These are the activations of a small neural network, seen along a few directions. Each row is one input.
Each table varies a few parts of the input and shows all the possible inputs, shuffled.
Descriptions start from the smaller parts, as in this example, which fits no table here: ring(8) and (point or ring(11) or (values(3) and line(6))).
Shared parts are said once, and a part with two or three values counts as separate values.
(in the rows, 128 means zero)

Rows:
R1: [ 88  81 137 148 200 152 123  66 108  83 137 144 102 107 118 141 134 105]
R2: [125 178 121 142 117  91 130 160  61 185  92  97 192  99 183 130 121 177]
R3: [ 53  48 145 141 136 135 155  40 116  83 139 180  76 111  89 144 155 149]
R4: [126 160 142  92 117 107 114 107 118 199  74 119 192  92 158 151  48 107]
R5: [104 116 156  97  85 152 131 173  91 111 121  77 136 116 165 155  54 170]
R6: [148 161  95 121  96 105 157 196 193  86 167 110 119 117 109 114 233 183]
R7: [166 173 117  86  93 134 114 136 237  86 140 137 110 107  59 126 166 116]
R8: [ 80  82 116 175 175 130 171 123  65 100 173 153 113  99 162 139 204 163]
R9: [146 136 152 104 142 160 113 175 168  91 170 153 147 119 130 130 161 136]
R10: [171 152  75 128  98  95 113 138 242  91 113 124  76 163  24  82 139  82]
R11: [133 151 118 145 149 124 131 189 150 103 182 117 121 129 167 117 204 158]
R12: [110 131 157 102  91 132 120 132 109 124 128  50 119 121 136 142  29 127]
R13: [149 111 176 147 182 180 110 128 101 124 141 182 163 116 189 112 149 114]
R14: [ 65  77  86 167 143 105 158  86  65  71 155 168  83 113 135 139 215 220]
R15: [166 189 125  79  81 183 129 158 151 186  74  90 191 150 142 136 107 178]
R16: [ 83  80 135 132 191 170 127 106  83  81 148 179 109 106 152 152 147 149]
R17: [107 115 135 142  84 107 159 195  70 124 148  43 140 118 171 163 106 188]
R18: [136 142 144  84 123 122 107 140  93 188  78 118 203  82 172 148  78 157]
R19: [171 188 117  65  63 155 126 128 164 211  99  87 192 140 113 157  90 114]
R20: [164 149 112 102 110 160 129 168 233  69 133 132 121 123  89 127 178 186]
R21: [154  97 183 174 170 107 113  92 117 164 134 160 110 179 147  68 119  20]
R22: [187 188  82  90  65 104 124 131 158 232  87  96 149 185  83 129  59  79]
R23: [148 148 112 111 106  58 108 112 103 237  81 119 144 118 115 114  36  61]
R24: [101  80 135 150 189  88 129  72  90 105 139 164  67 163  89 118 110  68]
R25: [143 107 176 151 172 163 102  87 124 139 140 157 144 122 190 105 139  49]
R26: [138 128 140 182 180 138 146 137  78 125 152 158 152 131 237 102 190 125]
R27: [172 212  73 119  70 148 139 185 117 195  90  79 180 129 157 141 165 178]
R28: [154 133 127 148 150 100 104 141 198 108 139 125 100 182  64  85 115  49]
R29: [ 78  50 118 156 138  84 139  40  93  91 129 175  35 160  45 125 141 112]
R30: [118 130 137 125  84  85 128 140 104 153 118  74  79 160 102 123   5  85]
R31: [ 72  52 110 158 148 161 133  73  95  58 125 189  93 105  98 149 168 207]
R32: [139 150 142 131 147 161 112 141 202  90 149 140 141 133 105 131 132  83]
- What do these inputs look like to the network? => line(4) and (values(3) or line(5))
- Changing only the line(4) part turns R11 into R28. The same change can be made to R27. Which row results? => R22
- Which other rows does R18 become when the values(3) part takes its other values? List them by row number. => R5, R15
- Which other rows does R30 become when the values(3) part takes its other values? List them by row number. => R22, R23

Rows:
R33: [ 99  94 121 163 164 143 142 137 124  49 167 170 101 114 144 111 204 159]
R34: [109 112 140 148 143 104 130 117  59 140 144 139 126 128 161 119 112 113]
R35: [163 156 106 103  73 108 118 140 174 138 118  85 116 149  94 123  93 126]
R36: [ 97 109 145 141 137 140 129 120  71 127 105 130 135 104 158 167 120 157]
R37: [131 116 132 139 156 136 127 118 109 133 123 150 121 130 144 127 113  95]
R38: [161 155 119 127 103 123 123 139 172 153 106 110 135 146 104 117 117 124]
R39: [141 136 138 111 123 131 121 128 173 145 108 123 139 134 112 123 127 104]
R40: [159 141 135 115 133 146 117 131 154 149 130 132 146 130 138 120 131 120]
R41: [150 161 126 105  90 112 125 130 184 134 116 104 125 146  96 121  96 125]
R42: [148 146 152 116 137 148 125 141 133 138 134 119 157 114 160 123 130 139]
R43: [125 123 135 124 139 131 115 113 155 133 109 132 136 136 109 127 125  91]
R44: [111 105 122 145 147  96 135  99  99 149 121 140 104 140 107 114 100  82]
R45: [113 113 128 149 154 104 134 115  76 152 126 144 114 145 134 112 115  91]
R46: [143 137 143  94 105 133 106 121 178 126 125 120 120 142  94 142 102 111]
R47: [160 161 106 121  94 111 133 160 149 164 117  96 147 151 141 115 132 124]
R48: [119  94 105 150 167 130 147 100 154  60 162 171  82 133  91 109 197 135]
R49: [153 159 103 118  79 104 125 152 165 161 111  94 134 152 110 117 127 112]
R50: [ 80  91 124 167 144 150 142 125 107  58 146 160  95 106 146 156 208 199]
R51: [144 163 110 115 101 113 132 183 126 153 132  87 158 118 155 120 129 137]
R52: [127 133 132 122 154 140 114 131 133 142 121 140 141 127 135 120 136  98]
R53: [124 156 114 123  88 133 142 166 115 159 120  70 156 120 155 161 127 181]
R54: [137 157 126 121 102 139 140 147 121 150 132 100 165  98 153 153 118 191]
R55: [119 134 133 103 125 143 114 105 158 121 126 132 112 139  93 124  98  97]
R56: [126 124 150 134 146 130 120 125  82 123 137 147 134 118 161 135 120 114]
R57: [105  94 126 123 129  94 127 101 103 130 132 137  91 140  86 121  76  85]
R58: [130 115 133 132 137 120 129  93 129 131 124 151 118 134 120 127 107  86]
R59: [134 126 143 127 152 145 105 136 113 124 137 132 153 102 152 128 127 124]
R60: [113  89 113 154 165 125 146 121 143  66 162 175  93 134 127 113 212 142]
R61: [103  88 110 136 159 126 142  95 162  41 154 150  66 138  75 111 181 141]
R62: [121 105 143 115 126 115 121  92 135 112 116 135 103 144 102 139  90  92]
R63: [112 128 137 121 137 157 117 126  91 129 122 134 158  91 144 154 123 170]
R64: [149 169 133 132 115 135 135 163 132 145 131 104 163 131 150 119 126 146]
R65: [ 91 107 133 144 132 126 137 116  33 147 122 139 122 118 147 146 105 164]
R66: [159 147 121 125 110 117 129 161 159 154 121 113 156 130 136 121 129 124]
R67: [126 136 143 117 116 169 135 133 110 145 122 114 160  98 147 144 130 181]
- What do these inputs look like to the network? => line(5) and (point or line(6))
- Changing only the line(5) part turns R64 into R66. The same change can be made to R33. Which row results? => R60
- List by row number the other rows that have the line(5) part in common with R43. => R38, R39, R44, R48, R49, R58

Rows:
R68: [ 31  55 175 157 205 172 128  55  67  34 161 226  86  92 159 154 185 128]
R69: [135 163 104 100  78 127 110 144 172 161 104  81 135 143  91 113  92 112]
R70: [145 145 139 116  87 115 119 167 116 167 108  73 159 126 144 148  86 167]
R71: [159 149 117 106  85  93 135 139 140 173 113  92 147 143 115 106  79  71]
R72: [156 179 155  98 112 137 145 158 149 166 113  97 200 113 131 142 125 162]
R73: [ 60  33 163 137 216 134 126  39 117  11 169 224  49 114 118 130 158  91]
R74: [162 148 120 111 110 106 108 145 152 188  92 105 163 154 124 100  85  63]
R75: [143 164 135 112 104 131 141 156 104 189  94  73 157 146 179 153  89 127]
R76: [163 173 137 116 137 145 122 161 110 210 119 103 179 130 182 139  81 113]
R77: [147 167 103  85  87 144 129 154 186 151 114  94 139 147  95 123  86 116]
R78: [165 164 144 108 135 135 124 157  98 201 108  94 186 139 164 132  90 125]
R79: [126 161 115 103  64 134 121 156 124 157 107  84 159 109 152 133  97 158]
R80: [ 48  46 139 202 195 124 156  71  32  46 166 194  63  89 103 148 194 184]
R81: [163 175 129  96 100 138 126 163 142 152  99  87 167 100 141 127 107 177]
R82: [170 157 135  99  81 116 135 136 194 155 105 109 171 121  91 122 122  97]
R83: [127 170 123  93  90 137 136 170 139 163 117  88 169 101 152 118  94 172]
R84: [181 152 123 118 124 116 104 140 152 201 113 114 165 138 127 107  80  62]
R85: [ 87  49  96 185 199 102 139  72 129  31 176 209  46 160 110 141 220 141]
R86: [152 159 136 114  99 136 127 148 102 186 113  72 160 147 146 145  89 158]
R87: [163 179 137  87  78 132 119 155 188 146  97 117 140 155  91 131 102 115]
R88: [ 76  64  98 196 202 120 137  94  60  32 180 198  77  98 134 144 237 184]
R89: [150 145 102 115  62 124 115 144 165 170 109  98 129 154 100 117  80 103]
R90: [113  54 121 193 205 143 124 104 155  17 179 204  47 131 136  98 239 114]
R91: [ 70  32 131 182 202 112 144  47  96  36 149 202  25 149  74 141 176 145]
R92: [ 96  81 127 192 195 161 128 119  88  12 207 210  90  87 161 103 252 157]
R93: [141 161 122 107  77  94 130 133 151 174 116  79 121 141 107 112  80  83]
- What do these inputs look like to the network? => values(2) and (line(4) or line(9))
- Changing only the values(2) part turns R82 into R72. The same change can be made to R74. Which row results? => R78
- Which other rows does R89 become when the values(2) part takes its other values? List them by row number. => R70
- Which other rows does R77 become when the values(2) part takes its other values? List them by row number. => R83

Rows:
R94: [102 104 150 142 142 123 127  94  64 134 123 143 118 124 139 137  87 119]
R95: [152 122 126 124 147 122 126 109 190 111 143 137 115 153 102 100 138  78]
R96: [102 119 103 142 128 134 147 145 111  88 143 137 109 115 131 137 190 189]
R97: [112 122 118 129 135 142 140 148 120  89 142 133 124 110 134 144 173 195]
R98: [128 131 126 157 152 146 130 158 122 100 153 145 145 114 160 132 195 168]
R99: [158 185 142  96  73 113 119 157 102 251  73  63 210 114 159 142  25 110]
R100: [140 122 123 118 131 129 115 109 195 102 122 141 101 141  86 113 134  95]
R101: [114 140 125 133 134 151 137 143 125  93 147 135 134 107 140 132 184 181]
R102: [125 103 139 154 166 131 114 102  68 146 127 154 130 127 165 127 114  93]
R103: [129 116 115 117 125 103 126 115 180 105 133 131  91 149  68 122 115 100]
R104: [166 207 130  95  51 149 134 220 151 202  96  51 211 116 165 150 105 185]
R105: [111 102 153 145 160 133 122 100  73 149 131 155 134 125 162 127 112 101]
R106: [116 137 130 139 130 148 146 151 116  84 139 137 127 107 148 139 177 184]
R107: [160 121 118 127 142 123 113 120 182 118 138 155 105 154  97 100 141  71]
R108: [132 115 118 110 111 118 121 112 183 103 133 143  99 142  73 115 123  89]
R109: [ 99 102 136 139 142 110 128  90  60 134 123 132 110 115 139 146  96 123]
R110: [132 110 111 124 116  99 134 107 174  99 138 130  73 145  71 117 134 103]
R111: [ 89  87 129 147 149 107 132  89  62 128 120 136 105 128 135 133 102 124]
R112: [137 131 135 134 146 158 135 150 127  97 159 147 140 115 159 126 192 173]
R113: [187 209 114  75  50 122 117 187 207 218  81  44 176 163 109 119  51  93]
R114: [100 105 148 141 157 126 125  83  76 136 124 137 133 123 146 133 100 116]
- Changing only one part turns R107 into R102. The same change can be made to R103. Which row results? => R109
- What do these inputs look like to the network? => values(3) and (point or line(6))
- Which other rows does R95 become when the values(3) part takes its other values? List them by row number. => R105, R112
- Which other rows does R96 become when the line(6) part takes its other values? List them by row number. => R97, R98, R101, R106, R112
